These are the activations of a small neural network, seen along a few directions. Each row is one input.
Each table varies a few parts of the input and shows all the possible inputs, shuffled.
A made-up example of a description, with smaller parts first: line(6) and (point or ring(9) or (values(2) and ring(5))).
Shared parts are said once, and a part with two or three values counts as separate values.

A family of inputs:
R1: [ 4.563, -2.515, -2.306,  3.364,  0.297, -6.545, -1.790, -0.342, -1.642,
  3.858,  2.480, -0.858,  2.009, -2.515]
R2: [ 0.327,  6.244, -1.632, -2.021, -2.272, -4.769,  1.867, -1.790, -1.993,
  2.017, -0.565,  3.337,  3.737, -1.157]
R3: [ 0.768,  1.642, -1.623,  3.568,  1.894,  1.398,  1.806,  6.835,  0.325,
 -1.459,  4.193, -5.732,  3.074,  3.079]
R4: [ 1.879, -5.029,  1.297,  0.395,  0.895,  0.142, -2.525, -7.890, -0.515,
  2.078, -0.119,  3.004, -4.387, -5.427]
R5: [ 1.549,  0.821,  2.230,  1.588, -0.908,  0.585,  1.742,  6.201,  1.048,
 -1.836,  1.029, -7.219,  0.305,  5.329]
R6: [-2.631, -3.940, -0.873,  1.100,  3.407,  7.669, -0.089,  4.133,  1.724,
 -3.169,  0.420, -2.358, -1.866,  2.974]
R7: [-0.482,  6.896, -0.836, -3.466, -4.649, -4.053,  3.610, -3.344, -1.457,
  1.882,  0.147,  0.792,  4.468, -2.211]
R8: [-1.005, -3.674,  1.360,  0.789,  2.129, -1.126, -4.102, -3.049, -0.295,
  1.283, -0.991,  5.472, -3.592, -1.708]
R9: [ 0.732, -6.037, -0.601,  1.994,  2.719, -0.918, -3.073, -4.132,  0.936,
  0.939,  0.104,  3.284, -3.421, -4.586]
R10: [-0.740, -3.292,  2.212,  0.435,  0.072,  5.457,  0.102,  4.299,  2.029,
 -3.889, -1.980, -2.886, -3.592,  4.887]
R11: [ 1.244,  1.461,  1.750,  2.232,  0.489,  1.317,  2.782,  6.482,  1.349,
 -1.475,  3.658, -7.168,  2.157,  4.108]
R12: [ 0.795, -1.158, -2.675,  1.673,  0.891,  0.531, -1.304,  7.309, -0.657,
 -1.039, -0.485, -5.511, -0.359,  4.866]
R13: [ 1.881,  3.383, -2.803, -1.077,  0.591, -4.740,  0.257, -1.411, -0.820,
  1.364, -1.957,  2.257,  6.962, -0.750]
R14: [ 1.534, -0.386,  0.192,  1.428, -0.603,  0.088, -0.245,  7.045,  0.091,
 -1.630, -0.595, -6.419, -0.823,  5.678]
R15: [-3.516,  3.038,  1.337, -5.751, -2.036,  2.239,  1.219, -5.791,  1.008,
 -0.047, -2.672,  6.907, -1.930, -3.718]
R16: [-1.031, -1.415,  4.213,  1.848,  0.912,  6.139,  2.630,  3.960,  3.563,
 -4.158,  2.247, -3.658, -0.929,  3.214]
R17: [-2.126,  1.481,  0.251, -3.303,  0.784,  1.230, -0.574, -4.712,  1.789,
  0.168, -3.303,  7.594,  0.347, -2.430]
R18: [-0.831, -2.369,  4.522,  0.399,  0.453,  5.623,  1.568,  3.788,  2.879,
 -3.853, -0.605, -4.090, -2.807,  4.539]
R19: [-1.151, -4.891,  0.331, -0.945, -2.104,  0.375, -2.766, -7.384, -1.872,
  1.098,  1.282,  1.417, -6.310, -4.714]
R20: [ 1.384,  5.098, -2.003, -1.065, -0.609, -5.183,  1.258, -1.011, -1.531,
  2.918, -1.394,  3.374,  5.543, -1.048]
R21: [-2.447, -2.321,  1.677,  2.558,  2.995,  6.818,  0.771,  4.154,  2.143,
 -3.781,  2.256, -2.796, -0.978,  2.172]
R22: [ 2.601, -0.385, -0.769,  2.764, -0.211, -7.293, -2.886,  1.179, -2.290,
  4.148,  1.410,  1.035,  1.247, -0.435]
R23: [ 0.072,  6.953, -0.592, -3.507, -3.323, -4.642,  3.408, -2.838, -2.021,
  2.100, -0.946,  2.782,  3.441, -1.874]
R24: [ 0.205,  0.266, -2.823,  3.050,  2.515,  1.480, -0.782,  7.681, -0.751,
 -1.114,  2.183, -5.707,  1.294,  3.519]
R25: [-1.723, -4.170, -0.408,  0.359,  1.650,  5.967, -1.457,  4.581,  0.685,
 -3.227, -2.308, -2.159, -3.645,  3.956]
R26: [-1.919,  0.113, -0.302, -2.947,  1.658,  1.241, -1.312, -4.612,  2.440,
 -0.630, -3.770,  6.703,  1.984, -2.753]
R27: [-4.076,  3.516,  1.270, -5.380, -2.646,  2.732,  2.074, -6.907,  0.892,
 -1.017, -2.499,  5.326, -0.457, -4.043]
R28: [-3.246,  3.192,  0.650, -3.427, -0.442,  1.291,  0.146, -4.650,  0.930,
 -0.401, -2.876,  7.513, -1.401, -2.796]
R29: [ 5.079, -1.209, -1.374,  2.228, -0.916, -6.411, -1.075, -3.788, -2.841,
  4.797,  2.757, -1.708,  0.550, -3.466]
R30: [ 2.310, -1.310, -1.672,  1.113, -3.632, -6.643, -1.258, -3.997, -5.146,
  4.075,  2.901, -2.525, -0.624, -2.692]
The inputs of R14 and R10 match in every part but one. If R24 is changed in the same way as R14 into R10, which row does it become? -> R6
Describe the family of inputs behind these rows. -> values(2) and (line(4) or line(5) or ring(6))
Which other rows does R4 become when the line(4) part takes its other values? List them by row number. -> R8, R9, R19
Which other rows does R7 become when the values(2) part takes its other values? List them by row number. -> R27
Which other rows does R29 become when the line(4) part takes its other values? List them by row number. -> R1, R22, R30

A family of inputs:
R31: [-1.646,  4.585,  2.895, -3.001, -3.829, -1.657,  3.542, -3.327, -0.072,
  0.750, -0.078,  2.059,  4.338, -0.499]
R32: [-4.112, -0.852,  1.845, -3.060, -0.081,  3.484,  0.959, -4.146,  1.244,
 -1.750, -0.206,  4.136, -1.310, -4.349]
R33: [ 2.501,  2.711,  1.575,  3.087,  1.243, -2.636,  0.960,  5.289,  0.590,
  0.522, -0.252, -2.064,  4.303,  1.803]
R34: [ 1.178, -2.239, -3.481,  1.598,  1.547, -2.466, -3.644,  1.775, -3.502,
  2.743, -2.591,  2.627,  0.202,  1.760]
R35: [-1.162,  0.625,  0.718, -0.233,  1.375,  2.261, -2.209,  4.760,  0.294,
 -2.600, -1.381, -1.710, -1.454,  5.662]
R36: [-3.199,  0.868,  1.927, -1.629,  0.278,  6.846,  0.776, -1.328,  2.753,
 -3.318, -0.735, -0.155, -1.359, -0.920]
R37: [ 0.498, -4.273, -4.046,  2.886,  3.950,  1.197, -3.279, -0.513,  2.652,
  0.588,  0.283,  2.234,  1.684, -1.642]
R38: [ 0.543, -1.444, -1.486,  2.267,  2.653, -1.752, -2.249,  4.597, -0.709,
 -2.671, -4.239, -0.968,  0.303,  4.125]
R39: [ 0.250,  1.413,  1.209, -2.824, -3.415,  3.001,  0.278,  1.385,  0.717,
 -3.599, -2.141, -0.097, -1.284,  3.426]
R40: [ 1.915, -6.394,  2.141,  2.779, -0.162,  1.498,  0.297, -3.085,  1.154,
 -0.471,  3.993, -4.006, -6.802, -3.926]
R41: [-0.592, -1.085, -2.389, -1.199,  3.277, -1.190, -1.149, -6.702, -0.703,
  0.759,  0.295,  5.879, -1.045, -5.615]
R42: [ 1.954, -0.988, -2.985, -3.025, -1.511, -3.936, -2.126, -4.212, -3.138,
  3.635, -2.433,  4.620,  0.124, -0.653]
R43: [-1.015,  4.764,  0.230,  0.048,  1.260,  1.602,  1.683,  5.412, -0.284,
 -1.161,  2.175, -2.834,  2.784,  2.159]
R44: [ 2.764,  1.295, -3.131,  2.245,  0.183, -4.066, -0.240,  2.573,  0.626,
  4.241,  1.356, -0.151,  5.623,  0.112]
R45: [ 6.001, -1.176,  3.855,  2.192, -3.639, -3.981,  2.279, -1.246, -3.125,
  3.249,  5.705, -7.554, -0.796, -0.612]
R46: [-0.952,  5.546, -1.625, -0.967, -1.157, -5.931,  1.229, -5.249, -1.225,
  5.459, -0.641,  2.323,  3.292, -3.312]
R47: [ 2.167, -4.060,  0.416,  1.211, -3.246, -2.177, -1.964, -0.424, -4.567,
  0.165,  0.608, -4.932, -7.009, -1.600]
R48: [-1.312, -4.181, -0.467,  3.324,  4.812,  3.012, -1.022,  1.814,  1.383,
 -1.038,  0.035,  0.064,  0.876,  0.726]
R49: [-2.786, -2.315, -0.836,  0.465,  3.943,  6.157,  0.320,  2.637,  3.587,
 -2.967,  2.442, -1.340, -1.336,  1.594]
R50: [-2.705,  0.620,  2.436, -4.028, -3.949, -0.717,  0.206, -1.564,  0.460,
 -0.689, -3.162,  4.126, -2.553, -0.031]
R51: [-0.290,  6.579,  1.199, -2.135, -3.532,  1.452,  5.354,  1.553,  1.863,
 -1.847,  0.968, -2.257,  1.420,  1.792]
The inputs of R32 and R31 match in every part but one. If R40 is changed in the same way as R32 into R31, which row does it become? -> R45
Describe the family of inputs behind these rows. -> values(3) and (point or ring(6))
Which other rows does R35 become when the values(3) part takes its other values? List them by row number. -> R43, R49
Which other rows agree with R34 in the values(3) part? List them by row number. -> R35, R38, R39, R42, R47, R50

A family of inputs:
R52: [-5.089, -1.978,  1.780, -0.664, -1.731,  7.830,  0.059,  3.451,  2.198,
 -5.488,  0.106, -3.481, -2.407,  3.814]
R53: [-1.971,  3.847, -0.414, -0.358, -2.269,  0.480,  2.547,  9.184, -0.109,
 -2.222,  2.580, -6.093,  0.345,  5.978]
R54: [-0.426, -2.183,  1.523, -4.423,  0.342,  0.035, -3.597, -4.215, -0.338,
  1.107, -7.314,  8.435, -5.033, -1.231]
R55: [-0.745,  5.974, -1.731,  0.785, -1.396, -2.388,  3.268,  0.570, -3.005,
  2.860,  2.561,  3.586,  2.749, -2.106]
R56: [-3.327,  1.576,  3.041, -5.641, -4.007, -0.159, -0.912, -8.121, -0.478,
 -0.379, -3.290,  3.968, -0.868, -1.308]
R57: [ 1.184,  2.954,  4.391,  0.789,  1.084,  3.652,  4.011, -0.647,  3.460,
 -2.404,  0.728, -2.398,  1.185, -1.539]
R58: [-3.062, -2.946, -3.118, -1.321,  4.149,  2.969, -3.038, -2.863,  2.018,
 -0.301, -1.766,  8.525, -2.472, -3.546]
R59: [ 4.512, -7.765, -0.867,  6.194,  1.537,  2.820, -2.347,  3.491, -3.808,
  0.352,  3.803, -9.393, -6.234,  5.224]
R60: [-1.661, -3.508,  2.229, -0.579,  5.598,  3.975, -3.697, -0.187,  6.518,
 -2.226, -2.166,  3.852, -2.504,  0.819]
R61: [-0.218,  3.045,  0.462, -5.153, -5.778, -2.531,  4.503, -3.423, -0.380,
  0.024, -2.874,  2.290, -0.622, -4.502]
R62: [-2.362, -5.362, -1.338, -0.180,  3.435,  7.570, -2.250,  4.632,  3.957,
 -3.715, -3.572,  0.634, -5.802,  5.491]
R63: [ 3.093, -3.909, -2.591,  3.049,  2.810, -3.669, -5.282, -7.134, -2.498,
  4.756,  5.316, -2.484, -1.147, -4.882]
R64: [ 1.852,  1.736, -5.117,  2.018,  2.047, -4.842,  0.097,  1.972, -3.444,
  3.576, -0.799,  2.479,  7.234, -2.473]
R65: [ 4.186,  4.892, -1.736, -0.479, -1.018, -8.337, -1.685, -1.162, -3.878,
  3.721, -5.074,  1.051,  5.157,  0.847]
R66: [-1.616,  1.391,  0.242, -0.508, -1.651,  5.638,  3.816,  5.818,  2.399,
 -5.154,  0.620, -6.535, -1.680,  1.650]
R67: [-2.614, -2.453,  5.413,  0.250,  0.021,  5.612,  1.934, -2.168,  2.571,
 -2.266, -0.010,  1.701,  0.523,  0.650]
R68: [-1.074,  5.306, -0.003, -4.005, -6.578, -8.234,  3.565,  0.229, -2.315,
  2.640, -1.219,  2.554,  1.093, -0.475]
R69: [ 2.878,  1.102, -3.008,  2.560,  2.241,  0.158, -0.651,  8.979, -2.303,
 -0.639, -1.342, -6.866,  4.091,  7.776]
R70: [-0.866,  4.841,  2.048,  0.475, -0.934, -2.678,  2.567,  4.369,  2.712,
 -0.361,  4.014, -1.489,  3.495,  1.476]
R71: [ 3.369,  0.337, -3.179,  2.945,  2.114, -3.362,  0.758,  5.756,  1.315,
 -0.350,  1.802, -0.392,  7.295,  2.266]
R72: [-4.219, -0.422, -0.743, -2.384,  0.334,  4.346,  0.751, -7.084,  0.013,
 -0.227,  1.013,  4.866,  1.641, -2.457]
R73: [ 4.770, -5.213, -0.490, -0.016, -3.759, -7.885, -3.897, -7.137, -3.818,
  6.066,  1.184, -1.350, -3.885, -2.605]
R74: [ 4.465, -5.986,  3.273,  6.915,  3.057, -2.802, -3.623, -0.650, -0.285,
  0.914,  5.448, -5.040, -3.216, -2.093]
R75: [-1.060,  4.724, -0.068, -0.269,  0.350,  1.803,  3.104, -3.658, -0.503,
 -0.285,  0.251,  1.579,  1.066, -6.774]
Describe the family of inputs behind these rows. -> line(4) and (point or line(5))
Which other rows does R61 become when the line(5) part takes its other values? List them by row number. -> R54, R56, R65, R68
Which other rows does R60 become when the line(5) part takes its other values? List them by row number. -> R57, R67, R70, R71
Which other rows agree with R75 in the line(4) part? List them by row number. -> R55, R58, R63, R64, R72

A family of inputs:
R76: [-0.500,  0.780, -1.049,  0.068,  4.355,  1.923, -2.085,  2.296,  2.852,
 -0.623, -2.686,  4.540,  3.024,  1.393]
R77: [-2.689, -2.895,  3.640, -1.126, -2.282,  6.618, -0.515,  2.133,  0.580,
 -3.864, -1.633, -4.879, -6.746,  4.188]
R78: [ 3.396,  2.971,  0.275, -0.298, -5.036, -9.566,  1.101, -5.091, -5.240,
  4.636,  0.514,  0.068,  1.802, -1.919]
R79: [-1.846, -0.883, -1.237, -1.859,  1.743,  2.393, -1.322,  1.419,  2.331,
 -1.546, -4.393,  5.131, -2.160,  1.571]
R80: [-2.175, -0.019,  3.120,  1.425,  2.912,  6.392,  1.643,  5.031,  3.305,
 -4.552,  1.114, -3.086,  2.135,  4.683]
R81: [-2.646,  1.754,  2.273, -3.335, -1.356,  1.192,  1.385, -7.166, -0.369,
  0.159, -2.677,  6.733, -1.774, -3.370]
R82: [-1.933,  5.202, -1.455, -3.022, -1.610, -2.592,  2.734, -5.092, -0.432,
  2.188,  1.321,  4.013,  3.790, -5.337]
R83: [ 1.542, -7.835, -3.254,  3.863,  4.833,  0.479, -5.370, -1.470,  0.254,
  1.193,  1.410,  1.495, -2.801, -2.260]
R84: [ 4.733,  0.254, -2.711,  3.119, -0.313, -8.231, -2.331,  3.266, -4.097,
  3.319, -0.268, -1.588,  1.498,  1.973]
R85: [ 0.553, -7.547,  1.488,  5.931,  3.817,  6.380, -1.618,  1.093,  0.736,
 -1.791,  5.167, -7.096, -4.411,  0.232]
R86: [-1.883,  3.767,  1.669, -3.999, -0.374,  0.086,  1.442, -5.453,  2.232,
  0.397, -0.807,  6.009,  3.458, -3.522]
R87: [ 2.944,  1.664, -1.223,  1.950, -1.457, -0.114,  2.844,  6.316, -0.578,
 -1.451,  2.898, -8.433,  2.963,  3.933]
R88: [-2.750,  0.633,  2.863, -6.051, -4.603, -0.158,  0.250, -7.382, -0.275,
  0.855, -2.853,  4.427, -4.466, -2.923]
R89: [-0.312,  1.935, -3.774,  1.516,  3.634, -1.206, -0.867,  3.943,  0.441,
  0.388, -0.166,  2.827,  3.844, -0.023]
R90: [-0.922, -2.897,  0.821, -2.238, -1.041,  0.850, -3.712,  0.712,  0.798,
 -1.409, -4.560,  3.443, -4.747,  1.589]
R91: [-1.921,  1.779, -0.615,  1.856,  0.726,  4.328,  2.887,  5.692,  1.000,
 -2.418,  3.097, -5.809,  2.123,  2.675]
R92: [-2.902, -1.094,  3.037, -0.142,  0.569,  7.819,  1.798,  3.598,  2.808,
 -4.555, -0.946, -2.635, -4.095,  3.206]
R93: [ 1.599,  4.471, -0.652, -2.741, -2.850, -6.198,  1.430, -4.224, -1.960,
  3.719,  0.604,  1.263,  4.910, -4.396]
R94: [ 3.465,  0.239,  0.819,  2.839, -3.154, -4.126,  1.872,  5.585, -3.212,
  0.728,  3.385, -9.562,  0.007,  5.167]
R95: [ 0.923, -3.658,  0.311,  1.504,  0.072, -1.118, -0.527, -9.383, -0.465,
  2.770,  2.785,  3.766, -2.556, -8.141]
R96: [ 3.322,  1.379, -4.347,  0.740,  1.416, -5.151, -1.039,  4.176, -0.712,
  1.856, -1.307, -0.629,  4.203,  1.282]
Describe the family of inputs behind these rows. -> values(3) and (point or line(6))
The inputs of R93 and R87 match in every part but the values(3) part. If R95 is changed in the same way as R93 into R87, which row does it become? -> R85
Which other rows does R76 become when the values(3) part takes its other values? List them by row number. -> R80, R86
Which other rows does R89 become when the values(3) part takes its other values? List them by row number. -> R82, R91
